Each row below is a small network's average activation on inputs in which a field has the value named, seen along a few directions.
Values that are neighbours, or in one group, have similar rows; names and order tell nothing.
In the rows, zero is written as 500.
Strong random noise was added to every row along 16 fixed directions; ignore it. To show where, here is one row again and again, with new noise each time:
[469 378 100 300 475 586 586 461 556 424 441 536 368 561 480 351 229 424
 460 600 542 486 527 320 426 438 674]
[430 398 479 525 504 329 474 426 351 450 501 474 708 573 521 410 665 357
 593 410 584 552 624 454 565 398 577]
[427 506 539 423 464 556 447 650 438 379 537 277 342 330 395 625 627 397
 668 595 505 389 487 609 372 484 538]
[654 473 455 372 519 596 525 415 575 309 580 372 501 702 481 571 539 482
 485 614 559 500 545 428 384 542 757]
[311 454 580 530 606 603 645 435 306 594 298 710 380 706 494 388 510 603
 598 764 557 554 454 348 514 580 335]
[579 640 474 538 415 440 363 610 615 503 361 407 522 586 551 594 633 396
 393 415 441 387 520 426 535 277 844]
[385 653 305 479 478 615 632 671 480 582 449 547 623 401 665 349 270 452
 415 535 544 388 588 467 600 547 444]
[324 584 598 416 520 583 514 644 410 537 549 514 514 516 556 480 597 483
 592 579 489 422 484 644 359 706 393]
[498 613 834 450 538 606 401 312 547 348 608 536 222 447 483 617 563 500
 737 534 480 454 651 522 698 429 455]
[598 681 373 579 397 555 612 476 515 448 561 487 493 428 577 535 496 499
 441 580 510 540 595 517 645 709 432]
[569 495 397 480 424 467 538 441 489 412 388 501 462 653 514 537 634 425
 501 592 530 514 509 401 501 528 526]
[555 626 449 502 469 470 401 552 534 681 624 594 367 492 552 465 459 427
 555 322 452 367 594 541 581 662 403]
[464 583 480 439 499 452 502 603 474 467 480 530 302 472 471 507 518 401
 668 408 497 377 593 456 559 352 438]
[276 388 718 552 565 419 504 509 404 549 356 496 520 494 471 481 598 423
 644 538 498 481 369 437 586 505 346]
[637 500 420 494 454 465 406 707 430 522 377 457 363 452 418 602 618 421
 585 481 533 258 442 536 397 392 320]
[418 498 468 479 486 303 502 596 449 534 625 496 772 590 542 374 756 452
 456 252 423 517 452 482 463 499 642]
[489 501 390 377 303 614 288 533 621 553 301 480 269 373 522 646 472 378
 472 631 427 487 505 609 323 489 489]
[341 494 364 258 453 547 656 505 578 364 684 436 351 345 462 476 373 444
 607 469 432 721 622 500 392 538 531]


Values of T:
t13: [454 477 535 692 500 292 415 411 364 421 587 606 629 496 433 483 696 555
 539 458 488 547 444 701 535 569 461]
t1: [671 616 506 551 509 573 374 488 523 722 412 636 382 786 576 533 562 537
 417 541 478 370 485 490 430 712 509]
t3: [500 486 533 560 498 469 589 554 455 537 488 414 602 503 480 414 646 593
 388 408 488 453 416 285 619 198 722]
t7: [457 616 743 531 524 576 467 556 615 584 412 498 387 475 547 594 382 521
 512 488 472 432 517 456 612 354 486]
t14: [363 410 517 498 505 504 425 465 459 482 453 389 419 542 448 502 490 433
 548 594 547 505 521 495 440 383 764]
t9: [144 492 369 524 317 462 630 517 523 407 229 438 430  72 535 496 372 393
 442 619 443 703 468 558 637 364 444]
t6: [744 497 407 707 414 442 499 483 497 593 488 380 632 343 461 674 468 536
 394 506 537 765 597 613 462 615 335]
t12: [196 370 412 325 448 379 546 353 485 406 603 453 243 488 500 371 465 250
 726 485 478 542 534 494 538 718 507]
t4: [530 539 521 475 445 515 415 561 520 565 605 589 486 413 519 426 542 550
 463 376 425 299 422 535 536 451 417]
t15: [548 610 474 489 503 568 604 571 600 368 403 513 601 527 571 581 366 617
 310 621 537 530 496 603 389 362 639]
t11: [522 556 504 460 481 500 451 432 650 358 476 517 448 544 533 479 523 501
 398 460 406 394 389 427 632 369 753]
t10: [414 390 535 539 479 481 383 308 478 761 361 651 486 629 571 413 488 519
 432 504 471 686 530 437 488 537 528]
t2: [609 581 633 678 519 541 424 420 346 579 427 519 411 629 518 569 651 531
 555 603 559 506 632 515 565 565 489]
t16: [449 625 653 537 519 515 732 441 566 594 425 482 459 601 623 532 376 418
 592 496 543 659 701 241 766 577 384]
t5: [386 517 420 492 431 493 527 741 463 596 420 282 480 439 481 545 510 349
 550 533 534 375 488 494 373 513 530]
t8: [331 328 402 276 383 538 546 423 495 406 299 440 715 544 640 414 551 296
 465 584 549 621 556 364 412 385 472]
T is arranged as a line.
Q: A walk along T starts at t9 and steps to its neighbour t12. Put t1, t3, t4, t5, t8 in the order it reaches them.
A: t1, t8, t5, t4, t3
Q: List every value one step from t16, in the order listed.
A: t13, t6
Q: List every value one step from t11, in the order listed.
A: t10, t2

Values of E:
e11: [502 412 633 299 536 614 558 703 512 685 564 290 697 477 488 518 564 499
 513 346 478 567 544 273 313 320 514]
e12: [611 407 342 667 522 463 429 684 220 734 393 503 659 544 474 362 644 563
 372 526 604 254 379 531 416 479 496]
e1: [361 379 498 422 610 556 570 552 599 476 505 394 747 460 559 429 264 486
 379 469 518 603 441 517 394 474 645]
e5: [469 328 520 444 523 472 475 431 440 490 537 580 637 656 470 474 582 565
 500 546 518 665 462 569 249 541 459]
e8: [416 489 412 577 434 463 513 380 377 683 562 689 361 414 510 341 494 568
 530 476 478 552 556 448 665 599 328]
e2: [360 563 508 499 452 499 685 801 445 819 508 276 724 509 558 430 692 473
 384 353 388 656 487 218 404 518 673]
e3: [587 633 311 725 455 392 308 466 521 696 491 813 300 638 508 466 447 557
 408 477 424 400 404 703 522 800 437]
e4: [327 493 630 467 487 496 387 250 687 455 407 637 382 601 597 454 347 391
 523 509 413 489 425 480 714 589 601]
e10: [435 597 496 421 442 552 610 550 447 353 428 565 479 423 522 523 643 559
 529 608 457 585 520 545 437 460 341]
e9: [346 692 333 617 639 484 590 636 600 563 402 553 505 496 530 503  96 517
 396 564 488 641 553 660 445 668 657]
e7: [468 562 641 515 523 306 676 673 552 602 412 516 507 608 504 524 641 501
 486 251 397 502 379 308 573 377 398]
e6: [401 287 414 559 618 273 469 504 402 409 502 593 510 432 301 432 366 526
 632 445 564 460 383 621 451 322 446]
A value of E combines one of 4 hidden first parts with one of 3 second parts; all combinations occur once.
Q: e5 and e11 share the first part; e5 and e1 share the second. Which value has the first part of e1 and the second part of e11?
A: e9
Q: e4 and e7 share the first part; e4 and e3 share the second. Which value has the first part of e3 and the second part of e7?
A: e8
